A small network was trained on made-up records. Each row is its average activation on records with the value named, seen along a few directions.
Related values have similar rows: they may be neighbours, one step apart, or belong to one group.
(in the rows, 500 means zero)
Random noise pushes rows far along 21 fixed directions. That doesn't count. These rows show it; they differ only by the noise:
[312 291 548 507 554 562 343 409 604 687 413 520 525 672 689 707 536 634
 491 274 465 683 424 371 477 390 368 784 308 210 375 667]
[275 594 434 626 357 748 616 542 525 530 269 467 461 372 660 633 592 565
 493 597 611 396 353 445 577 413 696 532 559 396 703 542]
[378 650 652 237 895 641 490 606 404 444 273 733 532 349 256 441 455 652
 827 515 505 553 329 364 281 530 575 380 848 674 670 318]
[571 386 447 659 674 267 469 533 418 404 660 376 221 526 469 706 480 456
 277 522 468 615 407 267 780 568 657 363 541 756 455 499]
[297 386 423 804 546 364 707 441 513 642 433 465 304 493 650 626 647 233
 559 519 488 509 329 474 639 422 623 358 533 378 728 515]
[493 415 439 442 615 464 585 601 382 471 462 654 547 497 445 177 456 339
 538 336 487 555 621 621 472 441 696 421 520 377 515 365]
[476 631 397 508 535 474 397 393 830 653 523 446 485 575 686 227 709 309
 456 661 556 523 490 636 336 577 316 364 766 430 789 426]
[424 565 355 522 392 588 467 628 656 410 594 512 664 497 730 426 385 611
 605 516 363 386 395 428 522 369 865 477 362 369 610 378]
[479 617 384 437 344 427 307 624 611 624 633 603 396 465 329 195 725 374
 479 657 709 776 625 763 952 743 456 442 560 456 608 461]
[244  43 546 487 473 425 516 816 249 609 441 497 427 473 495 388 615 333
 402 804 364 645 398 309 553 572 503 456 485 648 723 560]
[408 421 423 611 398 408 249 421 495 648 633 318 313 696 683 440 577 418
 242 559 631 761 427 484 626 374 701 411 461 488 371 592]
[537 370 469 224 592 475 427 289 494 541 636 421 354 689 674 724 349 722
 709 350 404 632 445 663 639 489 577 775 505 396 262 668]
[495 342 804 733 451 454 275 468 346 366 519 702 486 487 832 650 683 579
 386 586 402 498 289 431 519 494 702 231 515 481 482 575]
[480 362 549 630 517 380 692 234 465 254 430 529 396 613 538 374 481 414
 228 592 500 486 616 498 292 528 240 498 738 571 241 584]
[607 805 624 507 431 374 370 461 658 486 584 454 607 365 270 641 512 558
 477 175 743 546 550 451 390 472 277 480 351 390 661 196]
[538 425 562 396 723 708 302 297 802 784 283 580 468 523 544 598 573 811
 599 269 710 327 340 782 478 495 575 402 239 332 558 675]
[555 596 542 620 306 572 577 493 324 333 485 539 552 445 530 457 462 367
 409 309 545 386 706 584 688 510 533 695 373 263 312 550]
[661 475 561 518 414 651 505 379 314 389 376 390 324 536 470 774 592 560
 336 274 627 338 557 687 598 487 565 552 489 384 473 545]
[328 379 440 413 659 483 572 672 346 836 620 466 550 393 453 295 430 325
 681 624 483 586 497 619 516 524 566 502 312 663 493 595]
[602 501 720 455 296 430 240 501 408 432 624 734 663 527 483 213 499 499
 511 502 516 596 576 595 678 700 548 591 500 388 361 609]
[527 529 891 646 445 509  72 540 457 285 639 610 791 543 598 378 538 439
 389 528 320 317 460 270 355 646 260 538 304 428 419 530]
[384 452 443 636 582 556 434 528 501 835 452 373 406 597 361 550 768 249
 540 472 558 533 383 585 474 526 444 436 539 434 854 474]
[701 716 528 419 265 621 196 677 390 434 806 405 655 478 520 563 519 625
 531 483 417 482 492 591 492 572 718 530 497 509 629 345]


Values of Panom:
b10: [673 539 440 438 544 725 552 749 356 544 465 592 576 334 651 777 593 665
 500 369 377 535 677 616 488 475 497 526 405 508 440 481]
b4: [551 609 651 448 526 415 558 254 536 538 587 447 643 520 594 725 423 608
 585 781 632 450 304 384 729 574 550 582 706 909 494 724]
b11: [583 315 366 444 582 512 649 497 385 541 433 501 465 630 396 479 402 566
 457 397 419 735 557 444 329 459 633 673 853 535 473 597]
b2: [492 754 416 516 601 622 294 417 468 183 750 459 558 721 673 504 562 413
 558 624 320 367 543 622 679 428 454 448 481 566 263 371]
b8: [491 573 466 259 608 478 468 670 599 523 444 633 556 347 555 166 529 473
 401 600 650 655 657 483 568 541 384 448 574 569 566 400]
b12: [487 363 247 236 592 313 515 414 640 678 706 491 697 771 473 221 594 300
 441 521 526 742 718 774 427 356 220 530 492 610 433 335]
b5: [603 526 664 770 344 363 646 414 685 566 197 920 679 367 368 238 485 533
 511 568 540 430 543 356 233 476 435 180 444 423 265 651]
b1: [351 443 378 543 349 626 339 420 683 439 437 288 333 586 801 414 507 585
 250 602 552 463 389 483 405 414 574 550 493 332 516 586]
b7: [235 523 479 635 536 460 640 621 442 687 462 549 603 315 468 364 545 345
 554 623 636 566 448 565 552 405 513 341 323 605 632 422]
b6: [621 516 526 617 187 481 587 395 584 177 449 249 563 600 600 491 362 373
 268 547 475  98 592 308 577 452 414 647 377 437 490 588]
b3: [578 666 396 470 431 541 561 458 535 611 580 434 379 503 759 690 439 523
 783 439 371 523 491 608 555 355 707 499 494 315 395 525]
b9: [552 181 362 368 650 567 578 672 177 249 540 316 589 601 576 525 400 479
 187 349 349 326 599 508 259 160 709 421 280 585 502 223]
Panom is arranged as 4 separate groups.
Which other values are in the same group as b9? Give them in the order they are listed. -> b12, b5
Which other values are in the same group as b11? Give them in the order they are listed. -> b4, b6
Which other values are in the same group as b3? Give them in the order they are listed. -> b8, b1

Values of Rekam:
e4: [476 569 500 441 408 390 569 495 530 429 491 480 504 519 531 338 354 404
 576 618 481 443 519 402 532 397 524 434 426 521 367 475]
e2: [579 670 432 514 640 558 498 494 522 644 612 434 502 522 466 605 452 478
 657 483 407 500 483 446 442 482 554 500 547 615 404 532]
e7: [702 489 449 542 564 572 445 534 506 629 506 484 508 695 568 508 556 402
 505 460 336 434 570 424 525 507 598 481 548 517 423 591]
e11: [480 446 625 353 589 515 435 581 473 491 501 625 535 415 507 533 592 576
 632 609 406 530 469 520 350 562 345 406 552 561 596 430]
e10: [441 453 534 547 657 593 385 530 436 462 474 467 453 507 460 395 423 431
 524 384 473 374 414 491 577 620 624 603 405 400 542 591]
e5: [284 359 393 458 485 508 588 462 457 570 536 593 490 635 312 317 553 511
 654 669 520 660 453 745 508 491 582 447 604 595 487 481]
e6: [457 495 449 498 548 535 579 573 367 407 453 513 368 440 650 633 458 561
 508 579 437 565 458 399 643 416 721 451 600 565 408 548]
e12: [614 401 437 483 482 366 599 501 368 356 690 426 465 511 493 455 427 470
 474 602 354 500 523 613 377 579 544 446 681 645 536 447]
e9: [587 628 467 372 413 538 546 536 657 510 418 638 700 492 398 294 368 516
 634 502 485 396 576 401 721 672 508 760 527 424 525 597]
e8: [603 336 415 357 493 624 492 630 420 560 527 511 416 353 532 576 614 730
 409 461 542 575 553 855 384 545 584 417 505 511 623 440]
e1: [670 598 638 315 420 269 519 419 367 373 638 459 526 459 459 412 332 414
 566 464 535 514 598 540 485 507 463 502 554 580 395 409]
e3: [475 468 390 497 385 441 589 528 676 512 551 521 546 410 522 582 437 688
 552 453 496 581 474 523 529 519 511 588 461 394 623 459]
Rekam is arranged as 4 separate groups.
Which other values are in the same group as e3? Give them in the order they are listed. -> e6, e12
Which other values are in the same group as e9? Give them in the order they are listed. -> e4, e1
Which other values are in the same group as e5? Give them in the order they are listed. -> e7, e10

Values of Negi:
p8: [598 595 399 423 711 487 344 602 702 562 577 526 492 420 457 443 501 578
 429 332 564 518 551 539 604 537 512 408 328 504 547 365]
p5: [415 298 470 493 545 552 520 586 487 510 425 600 557 381 677 368 487 549
 449 585 387 471 460 513 450 610 498 584 505 429 592 626]
p7: [511 583 643 654 546 393 474 289 377 482 552 418 423 605 296 657 494 323
 559 313 581 456 429 453 611 539 447 636 557 426 469 554]
p1: [650 570 599 726 528 490 503 532 316 525 535 460 561 421 344 509 401 444
 371 326 548 438 516 388 361 479 648 428 368 624 393 509]
p9: [731 868 494 630 430 630 426 680 430 648 490 371 396 418 635 713 495 433
 567 485 329 560 545 187 384 495 622 490 696 492 404 555]
p2: [643 657 558 633 519 586 347 637 472 437 578 548 667 474 533 551 524 466
 405 584 395 355 551 306 646 585 508 465 382 646 344 575]
p3: [366 499 610 597 497 407 591 426 530 510 438 558 528 427 545 499 597 382
 477 541 557 577 457 436 402 530 305 542 695 469 668 482]
p4: [617 434 616 571 478 378 336 460 501 419 513 590 484 500 526 383 501 601
 377 493 528 567 412 488 363 558 638 258 598 514 544 488]
p6: [566 581 503 498 710 526 460 380 559 682 590 363 439 512 546 637 569 431
 478 424 580 479 563 632 452 519 283 506 427 581 423 573]
Negi is arranged as 3 separate groups.
Which other values are in the same group as p5? Give them in the order they are listed. -> p2, p4
Which other values are in the same group as p7? Give them in the order they are listed. -> p3, p6
